A small network was shown many inputs. Here are its activations along a few directions, one row for each input.
In each table, some parts of the input vary, and every possible input appears once, in random order.
A made-up example of a description, with smaller parts first: one of 6 places along a line, together with either a single point or one of 9 places around a ring or (one of 3 separate values, together with one of 5 places around a ring).
Shared parts are said once, and a part with two or three values counts as separate values.

A family of inputs:
R1: 37.9  -56.0  -19.0  6.4  36.6  10.7  44.5  0.1  -6.9  -21.1  -35.8  49.3  -16.0  -18.2
R2: 29.5  -38.1  -0.8  1.1  15.5  7.1  30.9  7.8  -2.5  12.2  -22.0  58.3  -31.7  -37.0
R3: -22.1  28.1  7.3  -22.4  -2.2  -22.9  -53.8  -11.3  10.2  -16.6  49.6  -38.4  0.4  33.9
R4: -29.1  39.1  5.8  -17.8  7.6  -20.1  -53.1  -21.2  25.6  -37.1  43.4  -34.6  7.8  18.3
R5: 13.7  -45.2  -11.5  31.9  -51.2  39.1  44.4  -4.5  -5.9  -14.0  25.0  65.6  43.7  46.3
R6: 48.8  -0.5  -23.4  5.1  -4.5  28.5  25.3  -8.7  -31.4  12.4  -34.2  36.8  -10.7  -31.3
R7: 27.2  -29.2  11.2  -40.4  -16.1  -2.6  70.4  -4.3  -50.5  10.5  -8.5  57.7  33.0  7.8
R8: -12.1  18.4  11.8  -17.4  -7.3  -16.8  -40.2  -8.0  35.3  1.0  56.7  -62.4  1.7  28.5
R9: 33.9  5.1  -13.3  -14.3  -16.2  33.5  43.9  10.4  -33.7  13.5  -50.2  37.9  -9.0  -31.2
R10: -15.1  -72.5  0.4  68.1  -25.3  38.5  46.2  14.8  5.3  -2.5  -2.6  68.2  20.4  11.1
R11: -39.6  20.9  6.7  22.0  31.6  -17.0  -42.4  10.0  54.4  -3.2  26.8  -45.6  -6.8  -13.1
R12: -16.6  38.2  -5.8  -13.1  9.4  -14.4  -42.0  -11.3  43.1  -12.8  54.8  -46.4  13.3  20.1
R13: 55.8  -16.6  -12.4  -30.0  -12.7  8.9  28.9  -11.7  -11.7  -0.3  8.3  58.2  -8.5  -0.6
R14: 40.4  -11.0  -2.2  -48.9  -26.0  14.3  48.1  7.0  -14.2  0.5  -7.5  59.4  -6.9  -0.4
R15: 31.2  8.7  -4.9  -10.7  -8.1  26.2  64.1  -1.8  -53.2  21.6  -58.8  43.9  -3.8  -12.5
R16: 1.9  -50.3  22.3  -10.1  12.4  -4.7  72.9  15.6  -43.0  24.9  -40.2  57.1  10.2  -28.3
R17: -48.0  -2.1  20.6  9.6  20.2  -37.5  -57.8  15.7  38.4  11.8  13.3  -40.6  -17.5  7.0
R18: -35.2  0.6  24.6  17.9  14.3  -20.1  -40.6  13.3  46.6  11.4  28.6  -61.8  -18.6  -4.2
R19: 7.6  -33.1  -24.3  68.1  -42.4  58.3  39.8  -4.1  -25.3  -2.1  -15.9  45.4  40.7  17.5
R20: 62.7  -34.3  -28.9  -23.1  8.2  12.0  42.1  -17.6  -15.4  -32.0  -6.5  49.8  6.1  17.1
R21: -25.6  36.8  -1.5  12.1  0.2  -15.7  -60.5  -0.4  8.3  10.8  -1.9  -60.8  2.3  10.1
R22: -29.8  60.7  -3.2  19.8  11.1  -0.6  -56.8  -14.6  6.6  -28.0  1.4  -53.7  7.1  -11.8
R23: -44.3  11.2  19.7  12.1  19.8  -26.1  -54.2  9.4  20.6  -7.1  22.2  -37.4  -19.3  2.1
R24: -21.3  30.4  -5.7  11.5  -11.0  -19.1  -47.4  1.0  8.4  11.6  3.3  -73.1  -0.8  -0.3
R25: -43.5  -8.1  15.9  9.0  8.6  -40.5  -44.6  17.1  38.3  12.8  18.4  -53.1  -20.4  -3.3
R26: 38.2  -6.6  6.5  -45.0  -18.1  7.1  68.0  -4.6  -33.5  7.7  -16.1  66.0  -1.3  18.3
R27: -20.0  10.3  3.3  -25.9  -14.1  -37.2  -44.7  -4.5  27.6  1.8  46.2  -53.7  0.3  29.3
R28: -12.8  39.4  3.4  20.6  -4.8  0.9  -43.6  -2.9  16.4  9.9  12.7  -82.5  1.3  -1.8
R29: 13.1  -26.5  17.8  -15.5  10.6  5.3  70.2  14.4  -26.4  21.4  -47.9  64.9  -24.2  -17.8
R30: -22.6  48.9  -1.3  15.4  0.5  -5.2  -57.2  -5.3  -8.4  -7.9  6.8  -57.2  0.1  3.9
R31: 14.3  -32.0  9.9  -18.2  2.5  12.7  50.2  27.8  -5.4  13.6  -39.1  59.7  -30.2  -37.4
R32: 21.0  -13.8  -0.8  -6.1  -6.0  17.0  67.3  -1.3  -70.8  24.5  -51.0  36.0  30.5  -22.5
R33: -51.8  21.7  18.9  17.4  30.4  -22.9  -53.5  0.8  37.2  -28.4  16.3  -32.6  -12.6  -14.3
R34: -18.0  59.7  -14.6  24.5  12.5  4.9  -45.9  -5.9  24.0  -3.7  10.8  -66.8  12.8  -11.1
R35: 55.1  -18.8  -40.2  11.4  15.9  32.3  39.0  -15.2  -35.2  -18.4  -47.8  28.5  3.7  -14.0
R36: -24.5  16.4  7.7  -25.2  -2.1  -33.8  -57.8  -6.1  27.3  1.2  41.2  -41.7  3.0  39.6
What do these inputs look like to the network? -> one of 3 separate values, together with either a single point or one of 5 places along a line or one of 6 places around a ring
The inputs of R27 and R25 match in every part but the choice among 3 separate values. If R26 is changed in the same way as R27 into R25, which row does it become? -> R29
Change only the choice among 3 separate values in R17. List by row number the other rows that result. -> R21, R36
Change only the place on the line of 5 in R29. List by row number the other rows that result. -> R1, R2, R16, R31
Change only the choice among 3 separate values in R10. List by row number the other rows that result. -> R5, R19

A family of inputs:
R37: 25.8  11.8  -19.5  -9.7  -12.0  18.3  10.4  -26.9  -20.0  -26.8  21.0  2.8  36.8  30.4
R38: 32.3  -35.9  -6.8  -24.7  -2.8  -10.6  16.5  -4.4  18.9  -5.4  31.5  28.2  -3.8  20.6
R39: -37.3  30.4  4.8  -12.3  -9.2  -30.2  -69.7  -7.0  49.5  -23.1  61.6  -68.1  4.8  44.0
R40: 29.1  -13.4  2.7  -30.7  29.6  -13.1  16.4  9.4  5.5  11.1  -26.4  5.8  -36.4  -27.6
R41: 22.4  37.5  -16.2  -11.4  19.3  5.3  11.4  -16.3  -32.3  -4.8  -33.2  -15.9  4.4  -23.0
R42: 15.1  4.3  -7.8  -13.3  -43.1  11.1  3.7  -14.5  -25.2  8.5  15.8  1.6  25.7  39.6
R43: -59.0  18.4  10.1  53.3  20.3  -14.5  -72.2  5.3  51.1  -3.4  30.9  -68.4  -4.0  9.8
R44: -6.2  -9.0  -6.1  45.3  -29.6  22.9  4.4  7.1  -20.3  16.8  -23.3  -2.3  17.3  2.5
R45: -9.4  18.4  21.7  -28.9  -0.9  -9.4  24.7  18.6  -18.1  35.2  -23.2  -2.3  -9.0  -22.8
R46: -28.9  -20.9  22.4  35.3  -19.0  12.9  27.6  19.6  -0.9  22.1  -7.3  11.0  10.4  -8.3
R47: 32.6  26.5  -13.0  -19.3  20.4  8.6  1.7  -9.5  -3.2  -10.8  -28.9  13.4  -32.3  -30.7
R48: -30.2  -44.9  17.6  31.0  11.1  -3.1  17.7  14.5  -2.2  -1.9  -14.3  32.9  -4.2  -9.2
R49: 2.5  -1.1  -21.3  46.2  1.1  29.6  10.0  -7.0  -11.1  -14.3  -19.3  1.2  30.9  -8.1
R50: -6.0  -27.7  14.5  -27.2  -5.0  -21.9  15.1  -3.1  -4.0  -8.1  22.7  40.4  9.5  26.5
R51: 10.0  -12.8  -23.6  38.4  5.3  33.4  0.2  1.1  15.5  -21.2  -11.5  31.6  -7.8  -17.2
R52: -6.5  -4.7  18.0  -25.9  -34.1  -2.7  24.8  0.6  -1.1  17.8  30.3  18.7  24.0  27.8
R53: -32.6  50.4  12.3  -12.9  26.9  -39.2  -80.7  -0.1  27.6  3.4  21.5  -86.1  -20.6  -25.2
R54: 4.8  -53.8  -7.8  29.8  14.2  9.7  17.9  12.8  22.4  1.1  -7.1  22.1  -16.3  -16.1
R55: 12.7  29.8  -4.9  -14.7  -11.1  -0.1  4.6  2.2  -40.7  27.8  -36.3  -18.3  -7.4  -12.5
R56: -8.1  -6.0  22.7  -33.3  29.1  -24.2  14.2  12.7  -18.9  8.6  -33.0  18.4  -22.5  -22.0
R57: 37.0  2.8  -19.7  -15.0  -10.4  17.3  1.3  -15.1  7.5  -32.6  28.4  33.1  0.5  21.5
The inputs of R56 and R50 match in every part but one. If R40 is changed in the same way as R56 into R50, which row does it become? -> R38
What do these inputs look like to the network? -> one of 3 separate values, together with either a single point or one of 6 places around a ring
Which other rows agree with R46 in the choice among 3 separate values? List them by row number. -> R43, R44, R48, R49, R51, R54

A family of inputs:
R58: 32.8  30.2  -12.5  -36.7  -5.7  1.1  0.9  -13.3  -15.4  -0.7  -1.4  -6.9  -2.6  2.2
R59: -31.8  -13.3  6.1  43.2  -5.8  4.1  -18.6  12.5  24.0  7.3  9.0  -18.9  2.4  0.7
R60: 41.9  -53.2  -5.8  4.5  1.0  32.0  90.3  11.7  -43.0  13.6  -61.3  92.7  -7.2  -31.8
R61: -1.9  -17.5  -3.4  15.8  -29.7  12.0  4.4  -2.0  6.8  -0.3  25.8  9.1  21.0  30.0
R62: -18.3  -5.2  -2.0  26.4  18.3  -3.1  -28.0  1.5  28.6  -15.8  11.4  -14.9  -7.2  -4.9
R63: 11.1  -8.8  -11.5  -1.8  -5.7  5.3  -3.9  -12.8  12.1  -24.9  27.8  13.7  11.5  25.1
R64: 3.3  32.7  -3.4  -8.8  18.9  -8.6  -24.0  1.1  0.3  8.2  -19.4  -37.4  -21.9  -26.9
R65: 5.3  12.6  -4.6  -5.6  -15.0  7.7  8.5  -10.7  -22.3  -4.3  1.4  3.5  22.4  14.3
R66: -24.4  16.6  4.9  22.3  9.9  -0.9  -15.0  3.5  -5.6  4.1  -16.1  -25.9  3.3  -14.0
R67: 6.0  0.7  11.4  -43.9  -4.8  -20.8  5.2  -3.2  -0.7  2.3  20.7  6.1  -0.7  17.3
R68: -24.1  5.1  20.8  -15.5  18.6  -28.7  -19.8  11.6  15.1  10.6  2.2  -21.3  -21.1  -12.0
What do these inputs look like to the network? -> either a single point or (one of 2 separate values, together with one of 5 places around a ring)
Change only the choice among 2 separate values in R65. List by row number the other rows that result. -> R66

A family of inputs:
R69: -23.1  9.6  18.6  -5.0  3.3  -24.4  -27.4  17.8  18.7  32.1  2.5  -41.4  -24.8  -13.7
R70: -45.8  -8.5  22.9  22.9  20.6  -23.1  -14.0  13.2  3.4  12.8  -11.1  -24.2  -3.4  -14.8
R71: 9.0  37.9  -0.8  -41.3  26.2  -23.5  -34.0  -13.9  13.5  -23.1  14.8  -25.8  -21.4  -1.2
R72: -8.6  -14.2  -7.2  27.7  0.0  14.1  -10.5  1.5  32.6  -24.3  22.2  22.0  -1.3  6.9
R73: 21.8  -31.4  -19.7  -2.5  -16.6  5.1  3.0  -16.9  18.2  -28.8  47.8  21.3  19.8  45.6
R74: -21.4  -8.5  -1.3  30.4  39.1  -9.2  -26.6  4.3  19.2  -14.0  -12.8  -20.8  -11.2  -20.4
R75: 32.6  -39.3  10.3  -26.0  -1.1  13.3  92.6  16.0  -46.2  27.9  -55.8  78.4  -8.5  -24.2
R76: -33.1  -15.9  19.8  18.2  -19.8  1.7  1.2  11.3  18.5  2.0  21.1  17.6  7.9  13.3
R77: 0.1  9.9  -4.2  2.9  21.1  -11.1  -37.6  6.5  35.1  4.8  0.7  -39.1  -34.4  -18.8
R78: -1.8  -33.5  7.1  -13.2  -36.0  -5.7  12.4  -4.7  3.9  -2.4  45.1  16.9  31.2  52.1
R79: -13.9  9.6  -5.8  35.8  -23.1  28.6  -6.3  -3.3  4.3  -8.5  12.8  3.7  19.9  13.3
R80: 18.2  -5.8  -17.0  6.2  -38.2  17.0  5.8  -20.8  -8.0  -10.5  36.6  5.1  43.1  52.6
R81: -5.0  33.0  -5.4  10.7  -3.6  -0.1  -31.6  5.2  7.9  18.2  -7.0  -56.0  -9.6  -16.0
R82: 2.5  61.1  -4.2  -34.7  2.4  -12.8  -28.3  -17.6  -11.0  -6.3  5.4  -41.3  6.3  0.9
R83: -27.1  14.7  -1.5  38.6  14.5  3.4  -20.2  1.5  -9.1  -1.0  -20.3  -39.0  10.3  -15.9
R84: 60.1  -40.9  -14.5  -13.7  15.3  25.8  74.8  1.5  -34.4  0.7  -50.7  84.6  -16.8  -38.9
R85: -15.0  36.1  20.1  -51.6  9.5  -35.1  -26.1  -0.9  -2.9  6.2  15.3  -28.0  -8.8  3.5
R86: 50.6  -14.1  -17.2  -5.6  -13.7  36.1  72.9  -0.5  -63.5  14.3  -66.6  66.2  1.8  -24.2
What do these inputs look like to the network? -> one of 3 separate values, together with either a single point or one of 5 places along a line
The inputs of R70 and R74 match in every part but the choice among 3 separate values. If R69 is changed in the same way as R70 into R74, which row does it become? -> R77

A family of inputs:
R87: -6.0  5.9  13.4  -12.4  2.3  -3.6  14.3  11.4  -32.2  15.3  -42.3  21.1  -17.8  -19.9
R88: 16.7  -43.2  -14.3  17.3  -19.6  9.4  13.2  -6.0  -3.1  -5.8  12.3  19.2  16.0  32.8
R89: 27.5  4.0  -0.6  -36.9  22.2  -10.0  31.8  -4.0  -24.2  7.5  -26.3  8.1  -6.1  -19.5
R90: 5.3  -29.1  -1.0  -12.3  -14.6  -8.3  11.5  -10.5  -17.8  -11.3  17.8  25.6  23.9  37.6
R91: -44.7  37.8  -2.3  32.3  39.5  -17.0  -66.9  -12.0  17.7  -32.4  7.9  -65.4  7.5  -6.6
R92: -5.0  -19.7  3.1  27.6  -11.7  22.0  32.5  9.1  4.2  11.3  -0.7  18.2  17.1  -3.3
R93: 28.0  -6.6  -19.5  7.5  -11.6  28.9  13.2  -3.7  12.1  -16.5  3.4  37.3  -6.3  -0.2
R94: -22.5  60.4  -1.2  -3.1  -27.8  -11.7  -69.5  -8.2  24.0  9.7  44.4  -87.9  10.4  27.6
R95: -17.3  -5.2  17.7  -1.8  -8.5  4.0  33.4  4.1  -9.7  3.5  4.0  23.1  23.0  1.2
R96: 6.7  -9.7  -1.5  18.2  -3.1  12.0  12.3  14.4  -19.6  23.5  -44.9  16.7  -22.5  -28.9
R97: 17.4  8.9  -3.4  -20.9  -4.9  11.9  13.2  -9.9  -3.3  -21.9  9.7  43.1  -1.5  6.4
R98: 39.0  -12.7  -14.5  -7.6  15.6  7.8  29.5  1.4  -12.4  13.2  -29.6  2.2  -11.2  -28.7
R99: -45.0  9.3  24.0  -8.0  22.3  -45.4  -68.7  14.1  64.1  3.9  44.1  -61.1  -32.5  1.4
What do these inputs look like to the network? -> either one of 3 separate values or (one of 2 separate values, together with one of 5 places around a ring)
Change only the choice among 2 separate values in R92. List by row number the other rows that result. -> R95
